Each row below holds a small network's activations on one input, seen along a few directions.
Each table varies a few parts of the input and shows all the possible inputs, shuffled.
A made-up example of a description, with smaller parts first: one of 3 separate values, together with either a single point or one of 9 places along a line or (one of 4 places along a line, together with one of 5 places around a ring).
Shared parts are said once, and a part with two or three values counts as separate values.

Other details of the inputs vary at random and push rows far along two fixed directions, the same in every table; ignore that.

Rows:
x1: 13 119 44 79 -57 -32 -33 17 40 -30 46
x2: -75 21 -112 -61 -26 44 59 -15 -15 1 -61
x3: 48 -63 49 -13 25 -4 -17 -14 -16 31 13
x4: -1 101 5 30 -4 -19 16 1 24 -6 -5
x5: 57 -85 33 97 15 -16 -34 -36 -45 -24 48
x6: 45 118 30 54 -49 -32 -15 0 30 -6 -12
x7: 13 92 41 54 -27 -32 0 6 51 -12 2
x8: -21 77 -15 27 -70 -13 -19 -2 8 -15 3
x9: -40 -19 -25 -18 -26 17 14 -5 -17 16 -11
x10: 3 -106 33 -25 50 19 -28 13 -32 1 57
x11: -48 21 -92 -61 33 33 79 -6 14 -3 -74
x12: -20 27 -108 -77 16 27 69 -11 0 5 -93
x13: -7 -105 6 -36 59 19 -21 26 -34 -1 33
x14: 6 -110 58 -6 40 2 -24 16 -22 15 64
x15: 20 -63 72 25 10 -10 -53 18 7 -3 67
x16: 16 -107 15 -41 76 0 -24 13 -8 -7 2
x17: -6 -34 -64 -65 13 17 49 -9 13 12 -72
x18: -10 80 31 60 -82 -20 -28 -1 18 2 17
x19: 19 118 62 70 -31 -37 2 -3 43 2 24
x20: 12 -100 45 -15 21 -2 -68 9 -59 12 51
x21: -23 18 -109 -77 14 39 77 -16 1 11 -97
Each input here is: either a single point or (one of 4 places along a line, together with one of 5 places around a ring).
A walk changes only the place on the ring of 5. It starts at x9 and steps to x18. List the rest of the walk in order. -> x8, x20, x2

Rows:
x22: 1 -40 -37 -14 11 54 -17 -10 -71 12 -14
x23: 9 -26 -34 -13 48 -15 48 -25 29 -38 -63
x24: -35 17 -16 -66 -29 -17 37 0 -14 21 17
x25: -77 -29 -25 -81 16 21 24 -18 -47 29 -32
x26: -48 80 -42 14 -33 41 -16 18 33 -34 -32
x27: 5 -49 -100 -35 17 45 42 6 -27 -18 10
x28: 12 -5 48 -58 40 -16 8 -8 -13 43 -4
x29: 5 -33 -51 -40 -39 29 56 -12 -34 30 -4
x30: 29 -30 48 -46 3 18 -11 12 26 37 -33
x31: 48 -77 12 14 13 -41 -61 1 -19 -43 52
x32: 24 10 -66 -22 -33 27 22 6 -35 3 9
x33: -6 59 -55 41 -43 21 78 -6 18 -30 18
x34: 9 -18 51 86 9 29 -16 -17 -30 -15 46
x35: 42 -64 -37 -66 53 -12 -13 -14 -22 -6 -65
x36: 13 34 32 15 13 17 16 18 71 -21 -18
x37: 50 54 17 38 -67 -61 -54 -2 -8 -29 31
x38: 61 81 63 17 -23 -2 -59 30 39 7 -1
x39: -61 49 -44 -30 -27 -21 64 -12 33 16 21
x40: -24 -28 74 45 -25 14 -55 -3 29 24 28
x41: 93 15 45 26 21 11 -36 0 -30 24 19
x42: -23 48 69 77 -35 17 -39 13 39 -33 26
x43: -4 -73 36 -51 86 -11 14 -16 9 45 15
x44: 15 -123 5 -3 25 -29 -5 -10 -9 -46 32
x45: 53 44 21 12 -15 13 32 -21 -9 45 -24
x46: -39 71 -70 -37 -4 -9 33 16 10 -32 25
x47: 10 -63 -23 -26 41 -25 32 -42 28 16 -58
x48: 20 -89 72 16 1 7 -41 35 28 -27 79
x49: -40 -59 73 10 37 -12 -41 -22 -23 33 58
x50: -9 64 54 43 -18 -40 4 11 22 -32 90
x51: -31 73 -62 35 -24 -13 -9 -25 0 -52 -48
x52: -48 -94 -45 -14 40 10 18 -31 -20 -46 -48
x53: 24 -43 38 44 -35 -62 -24 -28 17 1 47
x54: -29 -42 37 -25 -30 34 -37 5 -10 25 -20
x55: 18 85 80 43 35 -34 6 0 36 -16 41
x56: 10 92 -32 -7 1 24 9 25 69 -22 -45
x57: -10 30 -54 -26 -76 -38 41 -25 4 -7 -41
x58: 34 -69 -46 -43 77 -9 -4 -13 -2 -29 -51
x59: -16 -76 -47 -45 19 4 -38 -21 -58 -18 -52
x60: 34 -18 37 88 11 -21 -5 65 -42 33 26
x61: 7 -1 57 14 -26 23 -95 24 -14 0 18
x62: 20 47 64 18 -96 -14 -31 23 32 16 40
x63: -32 -66 16 -29 76 15 -53 5 -51 -13 42
x64: 43 26 -50 2 45 37 32 -5 -1 -4 -25
x65: -88 64 -29 0 12 13 46 -12 5 -32 -10
x66: -4 -108 31 -19 4 -15 -46 -36 -58 12 -24
x67: 22 -29 39 74 6 -79 -32 54 -23 2 -5
x68: -22 47 -70 -25 -40 25 14 36 49 -37 -4
x69: -47 37 -51 38 -32 39 54 -41 -1 27 -29
x70: 3 34 53 47 -75 -17 -21 13 68 14 57
x71: -12 70 -7 0 -23 11 41 -2 92 26 -49
x72: -25 59 -77 31 -8 52 23 -14 -24 -20 -25
x73: 63 64 57 89 11 4 20 -12 23 -9 27
x74: 36 32 10 42 6 10 43 -31 27 43 -7
x75: 42 33 23 -1 -19 -44 6 -32 10 13 -55
x76: 48 -28 73 -11 95 -19 -57 14 -12 -1 59
x77: -11 54 -55 34 -63 9 73 -23 25 21 14
x78: 16 85 38 5 -39 -42 -41 20 -14 -5 76
x79: -63 64 -43 2 14 -38 57 71 -7 17 -31
x80: -42 -31 -39 -11 8 4 27 93 14 17 -53
x81: -10 -23 -56 -74 -32 31 -6 38 10 -8 -12
x82: -38 -32 -1 -57 40 15 -41 3 -62 7 9
x83: -21 -120 20 11 24 -17 -35 -45 -22 10 -7
x84: -5 -3 -42 -103 69 10 21 7 -19 15 -39
x85: -1 -38 15 9 -17 38 -3 -27 -62 38 -5
Describe the family of inputs behind these rows. -> one of 4 separate values, together with either a single point or (one of 3 separate values, together with one of 5 places around a ring)
Changing only the choice among 4 separate values turns x49 into x83. The same change can be made to x39. Which row results? -> x53
Changing only the choice among 4 separate values turns x52 into x42. The same change can be made to x35. Which row results? -> x38
Which other rows does x48 become when the choice among 4 separate values takes its other values? List them by row number. -> x33, x44, x50
Which other rows does x57 become when the choice among 3 separate values takes its other values? List them by row number. -> x66, x75
Which other rows does x50 become when the choice among 3 separate values takes its other values? List them by row number. -> x55, x65

Rows:
x86: 41 -14 32 37 8 -5 -11 -19 -13 9 24
x87: 24 13 13 13 18 0 -56 21 -47 -24 42
x88: -28 33 -71 -33 20 17 2 10 -38 -31 -23
x89: 36 -10 44 11 -12 -12 -45 -7 -16 15 -7
x90: 16 -96 15 12 26 -7 -30 -12 -21 -16 24
x91: 20 -81 39 -51 32 -6 -41 7 -21 22 4
x92: -42 1 -52 -42 -28 10 24 11 11 -5 -16
x93: -40 15 -47 -30 -5 15 30 16 32 -18 -14
x94: -51 2 -49 -40 -23 4 21 6 9 -6 -21
x95: -25 8 -55 2 -4 10 48 -24 -3 -14 -30
x96: 28 -83 23 4 44 3 -13 -23 -32 13 13
x97: -3 14 -43 -28 27 -3 37 1 20 -7 -57
x98: 27 -12 39 23 -15 4 -27 -8 -23 27 20
x99: 40 80 37 44 -57 -19 -31 -4 9 9 -7
x100: 4 -94 27 -1 58 0 -8 6 -19 -2 27
x101: -31 -1 -53 -17 -27 27 34 -8 -13 5 -30
x102: -10 -92 29 -25 43 4 -33 16 -2 -8 34
x103: 0 62 34 61 -56 -12 -19 -10 -6 3 18
x104: 45 69 32 55 -26 -32 -18 -20 15 -9 -8
x105: 17 0 52 8 20 3 -18 9 9 17 37
x106: 22 93 53 30 -18 -26 -24 8 39 -2 6
x107: -10 16 -39 -60 -12 7 23 7 11 12 -44
x108: -3 -91 30 -32 19 10 -23 11 -28 18 40
x109: -34 21 -33 -38 22 20 41 -1 17 10 -27
x110: -40 21 -39 -28 3 23 44 10 22 -6 -11
x111: -17 -3 -60 -4 -5 17 51 -18 -2 -12 -25
x112: 23 -6 44 33 31 -14 -10 -1 0 10 23
x113: -1 56 26 59 -64 -20 -33 -5 5 -9 16
x114: 30 82 48 24 -18 -19 -21 14 39 -1 11
x115: -11 80 45 43 -52 -22 -15 2 10 5 35
x116: 4 -100 18 -2 50 -8 -22 12 -9 -14 25
x117: -25 18 -44 -18 -17 20 31 -19 -13 20 -45
x118: 58 -4 34 29 1 -18 -26 -12 -1 -2 4
x119: -17 1 -67 -1 -17 7 37 -12 10 -25 -27
x120: 27 74 36 60 -9 -19 5 2 22 5 22
x121: 3 -82 38 -37 34 6 -26 1 -31 33 25
x122: -28 15 -40 -47 -10 18 38 0 1 23 -23
x123: 13 75 34 72 -23 -21 5 7 24 -12 33
x124: -10 -86 38 -24 51 12 -19 11 -12 4 36
x125: -26 -2 -60 -11 6 5 41 11 23 -23 -23
x126: 6 13 -46 -30 22 3 40 6 23 -6 -51
x127: -31 -7 -62 -19 -35 18 20 -2 -2 -7 -32
Describe the family of inputs behind these rows. -> one of 2 separate values, together with either a single point or (one of 4 places along a line, together with one of 5 places around a ring)
Which other rows does x117 become when the choice among 2 separate values takes its other values? List them by row number. -> x98
A walk changes only the place on the line of 4. It starts at x92 and steps to x108. List the rest of the walk in order. -> x122, x107
